These are the activations of a small neural network, seen along a few directions. Each row is one input.
In each table, some parts of the input vary, and every possible input appears once, in random order.
Descriptions start from the smaller parts, as in this example, which fits no table here: line(6) and (point or ring(11) or (values(2) and ring(8))).
Shared parts are said once, and a part with two or three values counts as separate values.

Other details of the inputs shift rows strongly along three fixed directions, in all tables alike. That doesn't count.

A family of inputs:
r1: [0.33 1.92 0.84 1.51 0.90 0.67 2.24 0.32 1.40 1.52 1.98 2.79]
r2: [-2.59  0.80 -0.67  1.81 -0.24  3.57 -0.76 -2.04 -0.91  2.39 -2.27 -0.98]
r3: [-0.64 -1.21 -0.24  2.28 -0.46 -0.21 -0.84  0.60 -1.14 -3.05 -0.39 -0.20]
r4: [-0.20  0.05  0.97  0.53  1.11 -1.47  4.11 -0.74  2.32 -0.09  4.04  2.46]
r5: [-0.11  1.42 -0.91  3.35 -5.06 -1.86 -0.14  0.19 -1.82 -2.12  0.69 -1.37]
r6: [ 6.51  0.58  1.55 -5.53  1.23 -2.89 -2.20  1.49 -2.15  3.03 -4.97  1.58]
r7: [-1.65  0.22 -0.93 -1.19  1.60  0.68  0.74  0.82  3.40  1.60  3.46  0.59]
r8: [-0.41 -1.27  1.91  2.17 -0.91 -0.93 -0.69 -0.75  0.69 -0.94 -0.88 -0.69]
r9: [-0.22 -0.96  0.46  2.01  0.06 -1.61  1.77 -2.12 -2.42 -2.93 -0.29 -1.39]
r10: [-2.27 -0.05 -1.52 -0.89 -0.86  4.92 -1.44 -1.37 -0.05  1.70 -2.97 -2.92]
r11: [ 1.30  1.64 -0.47  1.93  1.35  0.71  3.10  0.46  0.43  1.42  1.73  2.28]
r12: [ 0.49  1.45  2.08  0.30  0.42 -2.12 -0.71 -0.66 -0.52 -2.56  0.60 -1.17]
r13: [ 2.41  0.59  2.77 -1.57  0.10 -2.18 -1.08  0.00 -1.06  0.58 -2.76  0.75]
r14: [-3.02 -0.99 -1.91 -0.46 -0.44  3.65 -1.00 -0.34  0.22  0.15 -1.09 -2.75]
r15: [ 0.59  1.11  1.18  2.64  0.54 -2.57  0.49 -0.99 -1.89 -4.36  0.77 -2.30]
r16: [-0.66  0.89 -0.29  0.27  1.07  1.17  2.60 -0.75  1.41  1.19  3.11  2.42]
r17: [-0.51  1.59 -0.50 -1.03  1.75  0.59  1.55 -0.41  3.32  2.47  3.16  0.86]
r18: [ 4.16 -1.72  0.04 -6.15  1.30 -2.66 -2.28  1.72 -1.70  1.43 -3.01  1.05]
r19: [ 0.42 -0.11  0.39  0.48  0.82 -2.14 -0.54  0.81 -1.03 -3.33  0.89 -1.61]
r20: [ 3.66 -1.90  1.58 -5.83  0.18 -2.06 -3.48  2.33 -0.20  1.88 -3.12  1.22]
r21: [-2.72  1.39 -1.36 -0.02 -0.20  4.30 -0.54 -2.09 -1.17  1.59 -3.18 -2.96]
r22: [1.74 0.70 0.29 0.12 1.12 0.29 1.19 1.69 3.97 3.10 2.77 3.89]
r23: [ 0.08 -1.72  0.12 -0.55  0.89 -0.91  1.52  1.60  3.84  1.75  3.01  2.33]
r24: [-1.67 -0.08  1.02  0.18  0.16 -0.74 -1.25  0.13 -0.27 -2.75  0.88 -1.72]
r25: [ 0.44 -0.29  1.96 -0.05 -0.26 -1.56 -2.16  1.63  0.34 -2.43  0.28 -1.25]
r26: [ 0.73  0.05 -0.59 -0.77  1.68 -1.16  4.32 -0.41  2.34  0.72  3.09  3.02]
r27: [ 0.82  0.41  0.76  1.68 -0.29  0.32 -0.34  0.27 -0.16 -1.44 -0.35 -1.97]
r28: [-2.92 -2.20 -0.64 -1.71 -0.09  1.73  0.25 -1.09 -0.17  0.62 -0.27 -0.66]
r29: [-1.17 -2.80 -1.69 -1.05 -0.22  2.36  0.73 -0.08 -0.24  1.40 -0.83 -0.96]
r30: [-3.18 -1.44 -2.32 -2.25  0.10  4.02 -2.49 -1.29 -0.89  2.86 -2.15 -0.99]
r31: [-1.11  0.66 -2.32  0.87 -3.78 -2.59 -0.38  0.34 -2.57 -2.38  1.39 -1.14]
r32: [ 2.89  1.53  0.44 -3.54  1.29 -1.89 -1.75  0.24 -0.68 -0.09 -1.71 -0.13]
r33: [ 1.31  0.87  2.81  0.69 -0.58 -1.21 -1.85  0.81  0.57 -1.83 -0.41 -1.01]
r34: [-0.92 -0.02 -1.95  0.22  0.45  2.68  1.00 -2.01 -2.17  0.84 -0.70 -0.62]
r35: [ 1.25  0.11  1.39  3.53 -0.57 -1.47 -0.48  0.41 -0.81 -3.57 -0.53  0.57]
r36: [-3.64 -1.41 -1.85 -1.90 -0.41  4.43 -1.79 -1.46 -1.78  1.53 -1.97 -1.27]
r37: [ 2.12 -0.90  1.02 -1.23  0.24 -1.84 -3.54  1.95 -0.18 -0.03 -1.38  1.08]
r38: [ 1.70 -0.61 -1.29 -0.09  1.40  0.25  2.36  2.56  2.11  1.27  3.51  3.18]
r39: [ 0.77  3.22 -0.07  4.11 -4.04 -4.11  0.56  0.04 -3.06 -2.90  0.61 -0.85]
r40: [-0.40  2.15  3.17  3.81 -0.33 -1.90 -0.47 -0.58 -0.96 -3.64 -0.13 -1.91]
r41: [ 4.26 -0.39  0.49 -4.57  0.73 -1.59 -3.71  2.82 -0.83  0.70 -2.57 -0.70]
r42: [-1.03 -1.88 -1.33 -0.75 -0.76  3.85  0.74 -1.41 -0.49  2.56 -2.30 -1.37]
r43: [ 0.39 -1.16  2.10  3.63 -1.07 -2.38  0.47 -0.45 -0.50 -4.32 -0.69 -0.59]
r44: [-2.89 -1.61 -1.25 -0.47 -0.84  4.20 -1.31 -0.40 -0.66  1.34 -1.16 -0.81]
r45: [ 1.62  2.63 -0.04  0.69  2.01  0.02  3.63  1.17  2.54  1.83  3.27  1.62]
r46: [-2.65 -1.21 -2.90 -1.77  0.25  3.69 -0.71 -0.92 -1.25  1.19 -1.51 -0.29]
r47: [-1.14  2.31  0.42  1.73  1.13  1.02  1.74 -0.22  3.03  2.00  2.33  0.31]
r48: [ 0.62  1.45  1.58  4.65 -0.04 -2.02  0.30 -0.42 -2.07 -3.87 -0.89  0.23]
r49: [0.45 1.10 0.69 0.19 0.75 0.60 0.62 1.13 4.28 2.11 2.61 1.05]
r50: [ 0.94  0.18  2.64  3.21 -0.91 -1.35 -1.01  0.40 -0.60 -3.02 -0.06  0.52]
r51: [ 1.22  1.02 -2.08 -2.82  1.95  1.57  2.28  0.05  1.66  3.41  1.59  3.58]
r52: [ 0.11 -0.52 -1.58  0.20  1.50  0.21  2.17  1.04  0.54 -0.03  3.00  2.09]
r53: [ 3.87  0.54  2.34 -3.59  0.64 -2.70 -3.06  0.50 -0.67  2.69 -4.32  1.02]
r54: [-0.87 -0.76  1.23  1.24  0.04 -1.82 -0.07 -2.14 -0.65 -1.47 -0.49 -0.91]
r55: [ 0.32  2.73 -3.68 -1.46 -2.25 -0.83  3.39  0.02  0.53  2.88  4.12  2.11]
r56: [-3.29 -2.95 -1.81  0.00 -0.97  3.10  0.16 -1.15 -0.45  0.08 -1.74 -1.83]
r57: [-1.47 -2.04 -0.12  0.61  0.03 -1.44  0.32 -0.62 -1.15 -3.14 -0.46 -0.72]
r58: [ 0.27  1.06  0.06  1.46  1.65 -0.93  2.38 -0.16  2.56  0.79  4.03  3.01]
r59: [-1.93 -1.48  0.57  0.13 -1.24  2.75  0.28 -1.41  0.55  1.30 -1.29 -0.83]
r60: [-4.57 -2.74 -1.57 -0.97 -0.52  2.97 -1.31 -2.36 -0.89  1.19 -2.15 -2.58]
r61: [-1.23 -0.06  0.82  2.30  0.23 -2.52 -0.75  0.15 -0.99 -5.57  0.76 -2.03]
r62: [ 7.05  0.30  1.09 -4.75  0.68 -1.82 -3.86  2.69 -1.67  2.33 -4.29  2.08]
r63: [ 0.19  0.78 -2.96  0.03 -3.18 -1.24  1.90  2.41  1.40  1.24  4.20  1.57]
r64: [-0.61  0.15  1.22  3.00 -0.33 -1.14  1.33 -1.49 -1.46 -2.40 -1.55 -0.72]
r65: [-3.34 -1.10 -1.18 -0.63 -0.48  3.54 -2.27 -0.47  0.85  1.56 -1.07 -3.01]
Description of these inputs: ring(5) and (point or (values(3) and line(4))).
Changing only the ring(5) part turns r44 into r50. The same change can be made to r38. Which row results? -> r62
Changing only the ring(5) part turns r65 into r49. The same change can be made to r25. Which row results? -> r33
Change only the line(4) part in r40. List by row number the other rows that result. -> r21, r45, r47
Change only the values(3) part in r51. List by row number the other rows that result. -> r26, r32
List by row number the other rows that have the ring(5) part in common with r36. -> r7, r18, r19, r24, r28, r30, r31, r46, r52, r57, r60, r61
Change only the ring(5) part in r20. List by row number the other rows that result. -> r4, r13, r28, r59

A family of inputs:
r66: [ 0.06 -3.25  1.55 -0.80  0.78 -0.69 -1.06  0.45  0.66 -0.98 -1.09  0.29]
r67: [ 4.22  3.05  0.62 -0.38  4.06 -1.42  5.20  2.70  5.49  2.99  6.09  6.07]
r68: [-2.62  1.06  1.52  7.18 -0.36 -2.82  4.94  0.60  4.65 -3.94  8.42  1.18]
r69: [ 4.61  1.28  5.66  5.31  0.06 -7.28 -0.23  1.08 -0.80 -5.83 -0.08  1.49]
r70: [ 4.82  4.21 -3.37 -4.57 -1.36 -0.38  2.38  0.50 -1.85  6.30 -0.55  3.80]
r71: [-1.00  0.97 -2.54 -5.65  0.44  4.01 -1.18  0.50  2.14  5.89 -0.27 -0.29]
r72: [ 2.98  0.02  1.36 -2.08 -0.90 -2.16 -2.51  2.53  1.12  1.12 -0.81  1.17]
r73: [-3.35 -2.80  0.16 -0.27  1.22  1.84  0.92 -1.47  1.68  0.11  0.75 -0.75]
r74: [-1.39  2.26 -2.40  5.39 -5.58 -3.16  1.35 -0.64 -4.04 -4.90  2.31 -2.06]
r75: [-6.24 -3.23 -2.37  1.04  1.38  6.01  1.52 -2.25  0.79 -0.13  0.83 -2.59]
r76: [ 3.78  0.40  3.76  3.87 -0.84 -6.94 -2.64  3.25 -0.85 -6.76  1.04  0.49]
r77: [-7.87  0.96 -1.18  7.18 -0.37  5.96  4.05 -5.29 -0.41 -1.53  1.35 -4.09]
r78: [ 3.16  0.01  2.43 -2.04 -1.58 -3.52 -8.69  1.12 -5.50 -4.16 -7.04 -4.34]
r79: [ 3.91  1.99  1.71 -3.35  1.88 -1.13  0.15  0.48  1.79  4.12 -0.91  2.90]
r80: [ 2.26 -2.63 -0.80 -6.20  2.79  1.63 -1.08  2.39  2.34  4.16 -0.72  3.15]
r81: [-1.93 -2.35 -3.41 -3.14 -4.14  1.25 -5.05 -3.07 -8.99 -1.15 -8.45 -5.49]
r82: [-0.80 -1.86 -0.75 -5.17  2.71  2.12 -0.39  0.04  1.94  2.81 -0.26  0.36]
r83: [-4.61 -0.09 -1.95  3.66 -0.18  6.68  2.33 -2.91 -0.15  1.89 -0.62 -1.30]
Changing only one part turns r71 into r82. The same change can be made to r74. Which row results? -> r81
What is each input in this table made of? -> values(3) and (point or ring(5))
Change only the values(3) part in r68. List by row number the other rows that result. -> r73, r79
A walk changes only the ring(5) part. It starts at r83 and steps to r67. List the rest of the walk in order. -> r77, r79, r69

A family of inputs:
r84: [ 2.20  0.30  1.78  3.50  1.09 -5.11  1.08  0.39 -1.86 -5.41  1.35  1.15]
r85: [ 0.03  0.69 -0.75 -3.43  1.42  2.64 -2.23  0.63  1.49  3.43 -0.91 -0.21]
r86: [ 0.50  1.63 -0.92 -1.67 -0.87 -0.57  1.08  1.07  2.37  2.90  2.63  1.87]
r87: [ 0.10  1.03 -1.75 -1.30  1.75 -0.87  2.74  1.26  2.26  0.44  4.28  1.99]
r88: [ 2.10  1.54 -0.93 -0.45 -0.36  0.82  2.30  1.01  1.37  2.93  1.69  3.09]
r89: [-0.20  0.92  1.61  1.14  1.83 -1.29  2.30  0.81  4.82  0.21  5.14  2.16]
r90: [-7.28 -4.77 -2.36  5.11 -1.69  3.47  2.39 -2.28 -0.94 -3.73  1.94 -2.54]
r91: [ 0.17  1.22 -2.88 -1.15 -0.42  3.45  1.42  0.04  0.70  4.77  0.02  1.84]
r92: [ 2.52  0.16  3.17 -1.47  0.46 -2.75 -4.80  0.58 -1.24 -2.02 -3.36 -2.30]
r93: [-4.31 -0.70 -0.14  3.97 -0.33  4.34 -0.99 -3.04 -2.13 -1.49 -3.28 -3.54]
r94: [ 3.70  0.50  2.11 -2.15  0.11 -5.54 -3.18  1.37 -3.07 -4.39 -1.99 -1.13]
r95: [ 0.60 -2.93 -2.98 -5.66 -2.20  3.41 -3.51  1.77 -0.29  5.31 -3.67  0.50]
r96: [-4.91 -1.24 -1.31  3.63  0.08  2.63  4.60 -3.38 -0.43 -0.67  2.19 -0.62]
r97: [ 1.27  1.22 -0.22  0.17 -0.50 -0.26  2.42  0.05  1.58  2.72  1.63  3.22]
r98: [-5.40 -2.26 -1.67  2.98 -1.34  4.16  0.19 -4.86 -4.64 -1.99 -3.93 -5.32]
r99: [ 1.43  1.89 -2.28 -3.99 -0.91  1.11 -2.00  1.53  0.14  4.13 -0.88  0.63]
r100: [-0.10  0.63 -0.69  0.39  1.76 -2.07  4.65  0.96  3.51 -0.80  6.02  1.89]
r101: [ 3.22  1.12  2.45  4.40 -1.15 -4.97  0.73  0.70 -0.91 -3.96  0.79  0.84]
r102: [ 0.57 -0.56 -1.64 -8.51  0.14  1.55 -4.04 -0.87 -2.40  4.34 -5.38 -1.43]
r103: [-1.30 -3.34 -0.32 -0.95  0.73  2.64  0.00  1.66  3.21  1.94  1.29  1.48]
r104: [1.36 0.14 1.34 0.00 2.15 0.39 1.51 0.50 2.46 1.88 0.63 1.66]
r105: [-2.95 -0.98  3.11  5.35 -0.69 -0.05 -1.05 -2.96 -2.43 -4.40 -2.67 -3.20]
r106: [ 3.49  1.65  1.36 -1.74 -2.20 -3.70 -4.57  1.82 -3.18 -1.91 -3.30 -1.49]
r107: [ 2.59  1.86  2.38  3.89 -1.28 -6.61  0.40  2.12  0.39 -4.87  3.18  0.23]
r108: [-4.69 -0.16 -1.06  1.04 -0.15  5.21 -0.29 -1.91  0.68  0.63 -0.12 -3.16]
r109: [ 1.25  0.88  0.83 -0.35  2.35  1.21  2.47  1.16  3.29  2.22  1.68  2.87]
r110: [ 4.05 -0.45  1.77 -2.74  0.24 -3.24 -3.61 -0.16 -4.74 -2.25 -4.99 -0.45]
What is each input in this table made of? -> values(3) and (point or (values(2) and line(4)))
Changing only the values(3) part turns r93 into r84. The same change can be made to r105. Which row results? -> r96
Change only the values(3) part in r104. List by row number the other rows that result. -> r98, r101
